These are the activations of a small neural network, seen along a few directions. Each row is one input.
In each table, some parts of the input vary, and every possible input appears once, in random order.
Descriptions start from the smaller parts, as in this example, which fits no table here: one of 5 places around a ring, together with either a single point or one of 11 places around a ring or (one of 3 separate values, together with one of 4 places along a line).
Shared parts are said once, and a part with two or three values counts as separate values.
In the rows, zero is written as 128.

Other details of the inputs shift rows strongly along two fixed directions, in all tables alike. That doesn't count.

A family of inputs:
r1: [122 190  93 107 189 114 162 128 141 139 142 143 158 180 131]
r2: [141 131 180 134  72 118  64 119 161 106 143 135 207 106 104]
r3: [124 170 100 119 164 127 145 124 129 114 140 139 118 158 111]
r4: [150 122 172 139  73  98  89 133 163 131 135 129 204 108 130]
r5: [100  72 198 163  70 116 113 102  95 170  94  82 102  59  97]
r6: [150 128 138 110 101 112 121 121 162 113 130 151 149 131 117]
r7: [153 114 165 131  45 101  94 118 172 137 147 138 196 107 131]
r8: [111  74 133 157 104 167 103 148  77 155 107  98  70  91 144]
r9: [140 102 149 139  58 102 110 128 154 137 137 136 159 108 133]
r10: [147 127 145 115 103 126 115 112 156 113 136 137 142 125 130]
r11: [155 129 181 136  74 102  72 118 173 103 132 129 205 106 114]
r12: [147 180  94 110 178 117 173 116 149  94 145 162 152 160 129]
r13: [112  76 130 146 114 164 100 145  87 129  94 107  62  93 120]
r14: [133 153  89 115 160 133 163 140 123 139 125 153 143 148 130]
r15: [128 141 134 122 116 117 102 130 148 124 135 142 145 131  93]
r16: [141 132 151 111 113 113 111 118 158 111 124 130 148 132 133]
r17: [149 169  82 106 173 111 191 133 144 126 140 164 162 165 136]
r18: [139 151 100 119 159 131 171 132 126 130 142 140 133 146 151]
r19: [108  79 105 134 150 159 149 135  80 126 101 106   7 120 151]
r20: [115 131  95 127 184 179 151 132  87 122 112 117  59 135 141]
r21: [139 119 141 120 100 102 126 123 147 134 142 131 161 127 143]
r22: [114 113  96 134 180 153 179 146  81 136 123 107  58 147 163]
r23: [129  65 176 158  68 149  69 136 116 124 118 101  92  74 127]
r24: [130 186  93 105 191 127 169 131 136 130 131 152 168 170 144]
r25: [136 188  90 110 181 131 165 118 142  99 139 164 156 160 122]
r26: [143  96 145 129  62 103 114 134 155 141 126 135 162 110 128]
r27: [137 132 161 143  51  91  78 131 159 142 154 138 201 110 101]
r28: [125 167 110 114 185 145 141 124 131 108 119 136 135 149 132]
r29: [ 87 106 109 135 187 168 125 141  76 137  99  86  21 135 134]
r30: [152 118 161 144  57  94  97 131 161 131 148 144 200  97 121]
r31: [101  68 151 158  92 161  67 135  87 139 111  82  52  87 114]
r32: [ 88  92  97 144 160 168 138 147  64 163 114  93  21 124 146]
r33: [140 107 153 128  80 102 103 126 152 138 126 118 163 114 142]
r34: [141 173 104  89 178 119 173 108 153  99 144 148 144 175 139]
r35: [105  71 128 161 102 157 110 152  75 151 104 103  66  93 140]
r36: [123 191 105  99 192 119 150 115 146 110 154 147 153 175 113]
r37: [122 153  89 119 158 122 157 139 127 147 135 143 128 160 119]
r38: [ 96 134 132 132 192 144 188  86  85 139  91  99  43 118 107]
r39: [109  67 147 154 119 155 104 138  92 116 111  87  58  96 138]
r40: [123 123 152 138  90 106  86 129 138 144 151 117 172 122 113]
r41: [131 188  93 105 187 125 175 126 134 124 149 157 176 173 141]
r42: [141 147 105 116 163 130 162 132 137 107 128 149 126 151 123]
Description of these inputs: one of 2 separate values, together with either a single point or (one of 4 places along a line, together with one of 5 places along a line).
The inputs of r27 and r3 match in every part but the choice among 2 separate values. If r14 is changed in the same way as r27 into r3, which row does it become? -> r13
The inputs of r35 and r25 match in every part but the choice among 2 separate values. If r41 is changed in the same way as r35 into r25, which row does it become? -> r2
Which other rows does r40 become when the choice among 2 separate values takes its other values? List them by row number. -> r36
Start at r31 and move only the place on the line of 4, one step at a time. The first step leads to r20. Which rows follow, in order? -> r23, r10
Which other rows does r26 become when the place on the line of 4 takes its other values? List them by row number. -> r14, r17, r37

A family of inputs:
r43: [149 186 115 101 139  93 162 115 167 134 150 162 212 168 128]
r44: [143 134 171 124 102  98 115 103 163 115 128 131 175 114 106]
r45: [120 114  87 118 165 155 164 139  98 119 125 124  56 146 148]
r46: [110  22 133 165  89 179  85 163  72 129  91  90  14  70 154]
r47: [146 164  72 111 161 123 166 148 138 122 144 168 156 162 151]
r48: [145 148 139 116 102 107 121 115 169 113 133 151 165 126 108]
r49: [154  76 171 140  54 125  66 136 149 110 126 119 149  89 143]
r50: [ 98 137  87 131 191 171 124 150  78 129 116 113  54 143 123]
r51: [129 154 157 136 107  98 132 108 146 149 141 128 192 123 117]
r52: [124 119 169 143  81 121  38 133 141 127 132 113 176 109 105]
r53: [154 220 127 101 161 101 178  80 173 112 152 173 217 163  97]
r54: [148 152  86 108 165 127 169 144 139 126 141 154 159 166 166]
r55: [ 89  90 129 154 134 152 142 132  67 168 105  93  59 101 130]
r56: [118 158  72 104 185 135 197 137 109 144 121 144  97 163 136]
r57: [111 141  94 125 181 137 185 131  99 150 118 125  89 146 126]
r58: [121 131  82 114 172 135 173 143 108 143 139 123  95 162 163]
r59: [ 96  62 152 156 116 183  55 143  78 115  99  82  28  80 114]
r60: [120 136  98 109 182 137 178 123 110 121 112 129  71 150 149]
r61: [142  80 175 145  51 114  68 131 153 120 138 117 145  93 132]
r62: [133  90 192 154  47  99  73 121 146 157 122 104 173  81 111]
r63: [142 150 155 126 109 101 130 109 164 113 135 145 175 123  97]
r64: [125 118 171 137  97 134  52 124 145  93 126 115 150 115 102]
r65: [114 150 120 119 191 139 183 104 105 126 120 114  84 139 139]
r66: [142 140 118 133  91 106 117 138 155 139 157 153 181 140 127]
The inputs of r54 and r49 match in every part but one. If r52 is changed in the same way as r54 into r49, which row does it become? -> r64
Describe the family of inputs behind these rows. -> one of 4 places along a line, together with either a single point or one of 5 places along a line
Which other rows does r44 become when the place on the line of 5 takes its other values? List them by row number. -> r49, r60, r61, r65
Which other rows does r47 become when the place on the line of 5 takes its other values? List them by row number. -> r55, r56, r57, r66
